These are the activations of a small network on made-up records, seen along a few directions, one row for each record.
Records have a field called U. Each example row is followed by its value.
Records without U are marked none.
The largest differences between rows may come from other fields.
In the rows, 500 means zero.
Strong random noise was added to every row along 6 fixed directions; ignore it. To show where, here is one row again and again, with new noise each time:
[392 464 482 394 537 450 422 381 520 499 588 389 362 482 388 497 497 326
 538 491 400 649 440 360 360 466 449]
[472 438 589 530 438 433 524 401 539 479 559 616 423 386 520 497 453 474
 366 508 727 460 400 419 406 284 558]
[504 479 476 416 510 406 589 408 577 482 576 364 507 505 592 572 483 323
 624 530 207 617 688 509 469 436 379]
[440 421 531 493 491 453 440 370 478 486 602 463 344 440 474 408 430 412
 491 440 593 507 420 415 294 342 452]
[403 646 383 499 417 607 352 611 518 477 363 606 404 374 574 497 410 603
 354 481 537 386 334 471 482 363 525]
[446 599 362 497 492 513 416 512 491 487 477 313 348 495 712 383 347 456
 659 413 216 463 597 608 370 351 277]
[411 475 472 452 539 424 380 445 336 444 535 291 296 557 380 366 441 400
 719 381 455 571 419 514 247 620 327]
[503 631 495 514 446 367 629 566 549 446 398 460 502 504 718 586 447 487
 623 555 336 512 627 682 594 460 395]

[545 445 587 434 473 334 673 456 541 447 513 536 621 503 461 684 578 398
 564 594 458 599 594 510 571 559 510]	u12
[522 525 649 644 527 318 632 484 446 482 486 387 389 619 624 368 460 534
 693 481 612 511 550 734 504 517 397]	u4
[695 365 527 622 433 466 599 503 310 410 552 459 593 521 664 354 380 590
 675 349 570 263 702 726 321 515 333]	u6
[437 420 402 449 578 612 282 417 421 559 622 363 374 522 365 329 460 425
 550 378 430 519 440 354 285 494 425]	none
[488 432 594 462 481 354 599 389 542 468 577 511 484 465 477 579 514 374
 507 550 541 592 516 449 459 441 505]	u5
[477 406 655 510 486 357 593 353 524 488 596 567 425 444 446 536 516 404
 433 534 725 552 426 426 435 366 567]	u15
[571 360 514 424 546 504 551 414 456 487 615 426 593 545 363 541 572 393
 554 485 413 579 595 438 444 646 495]	u1
[615 350 539 558 407 549 544 450 434 422 553 610 560 393 550 444 432 575
 397 414 697 302 511 517 339 361 510]	u13
[393 608 472 507 491 536 451 485 673 564 481 551 393 419 612 511 461 482
 336 568 472 539 427 415 571 253 559]	u9
[477 516 564 535 454 391 579 430 575 501 525 560 428 421 643 532 441 449
 462 536 566 478 514 514 491 242 495]	u2
[402 549 482 469 503 554 363 558 477 503 424 571 432 480 328 499 540 556
 407 507 637 524 272 398 502 581 588]	u3
[504 567 663 491 487 214 738 525 478 418 411 492 523 579 479 686 589 436
 665 616 548 648 534 662 652 703 499]	u15
[609 469 446 541 486 605 512 558 445 495 496 508 621 514 570 459 478 591
 505 446 462 374 610 574 506 552 480]	u11
[464 484 462 476 474 480 443 456 489 483 534 477 430 444 530 470 432 442
 525 459 464 478 490 464 374 382 428]	u10
[428 497 470 493 493 545 365 492 462 505 507 523 400 455 422 430 463 512
 441 453 605 476 356 407 392 462 515]	u6
[355 698 449 450 533 441 441 584 547 530 378 445 388 540 493 573 520 462
 563 573 371 637 410 511 625 568 488]	u7
[536 479 441 500 397 599 468 533 531 473 466 682 580 350 569 549 446 580
 323 487 575 329 468 446 471 303 556]	u12
[657 337 508 396 437 449 620 516 349 364 525 549 769 494 337 677 577 458
 595 484 474 475 625 513 441 803 487]	u10
[573 510 439 475 425 558 530 605 431 400 398 551 620 464 509 574 498 587
 497 476 460 400 528 584 501 616 486]	u13
[555 353 591 603 498 414 505 391 320 472 618 440 395 522 511 304 405 496
 628 358 728 382 494 579 249 443 391]	u7
[376 499 537 431 473 491 465 381 698 548 567 649 416 344 456 610 518 390
 229 606 595 597 352 239 519 218 659]	u5
[501 340 462 463 557 592 371 373 424 521 668 382 432 509 372 342 472 420
 519 382 483 508 491 368 263 505 443]	u8
[497 474 502 544 476 579 413 521 456 518 497 620 489 450 444 443 484 594
 375 464 716 394 370 432 461 462 584]	none
[550 413 521 511 499 539 487 496 420 474 532 520 551 512 401 462 522 540
 483 457 610 461 472 482 439 617 528]	u8
[588 337 565 512 516 432 595 361 497 494 649 419 534 523 541 439 480 408
 596 459 459 502 660 518 383 409 412]	u3
[538 351 514 484 481 429 544 312 511 473 669 396 430 441 613 423 397 347
 587 423 396 473 645 487 263 230 346]	u14
[552 428 582 475 445 346 650 440 495 420 525 523 561 468 525 604 504 423
 569 530 513 518 581 550 465 474 460]	u14
[543 393 716 535 442 266 679 423 420 417 530 635 523 472 404 603 548 465
 510 543 851 505 426 530 469 543 573]	u2
[559 408 662 545 539 360 682 380 576 539 616 500 551 552 526 532 559 420
 515 575 577 593 609 509 577 467 545]	u11
[668 323 408 467 475 711 519 433 525 515 639 555 715 415 552 512 489 499
 354 441 380 353 690 408 433 386 530]	u1
[455 369 662 467 590 392 527 356 481 512 620 442 430 580 228 480 620 387
 517 528 675 698 384 376 448 656 577]	u4
[578 546 493 598 422 500 586 560 517 462 446 545 542 457 750 473 405 599
 493 485 498 348 612 661 525 370 446]	u9

Here are new rows. What is U for each?
[553 366 566 507 484 403 551 412 406 449 582 468 501 504 462 461 477 444
 605 440 580 471 538 527 346 492 425]	u12
[669 261 492 421 547 518 590 389 409 461 685 353 695 576 398 501 553 377
 654 430 303 539 759 486 371 707 406]	u8
[496 359 443 474 429 662 329 437 456 486 572 662 488 326 395 435 440 544
 277 402 709 325 339 291 278 291 575]	u12
[516 561 531 560 448 515 512 612 461 465 388 632 540 483 493 525 512 645
 418 520 694 416 399 558 585 590 587]	u8
[541 430 433 473 545 538 450 465 429 519 583 371 521 556 486 421 475 445
 634 423 345 496 612 503 395 558 389]	none
[425 524 562 486 529 447 481 488 540 540 496 557 460 511 383 546 565 477
 441 568 625 599 375 406 573 537 600]	none
[455 400 522 411 438 513 465 393 569 472 566 659 496 337 377 607 519 421
 287 533 634 507 365 272 405 318 618]	u14
[585 452 446 421 474 564 559 530 511 458 504 532 694 480 457 636 558 481
 461 530 362 510 609 470 553 637 535]	u9
[729 311 583 547 375 403 749 435 450 380 575 595 722 419 675 573 444 504
 544 466 549 311 753 645 410 381 428]	u14
[492 411 499 406 452 583 406 549 352 391 441 632 564 440 155 582 594 563
 373 464 737 478 255 363 402 769 636]	u13
[521 375 356 503 497 773 277 431 480 570 635 537 482 387 502 322 399 538
 320 357 517 314 470 313 283 262 508]	none
[452 517 340 448 441 684 304 541 460 487 467 582 457 360 478 479 423 545
 357 418 495 356 377 382 364 365 511]	u2
[533 475 371 386 478 541 482 499 501 465 526 432 596 465 527 580 478 407
 575 477 206 507 653 470 439 517 400]	u10
[571 425 311 441 423 786 337 570 404 430 475 570 608 377 445 467 446 610
 352 369 448 288 467 421 333 506 504]	u13
[433 513 537 448 526 456 471 509 499 497 466 517 477 528 330 555 580 477
 494 548 566 611 372 430 539 631 562]	u3
[442 486 591 433 589 398 600 375 684 562 591 418 480 558 443 590 609 330
 496 631 367 762 561 395 624 483 555]	u4
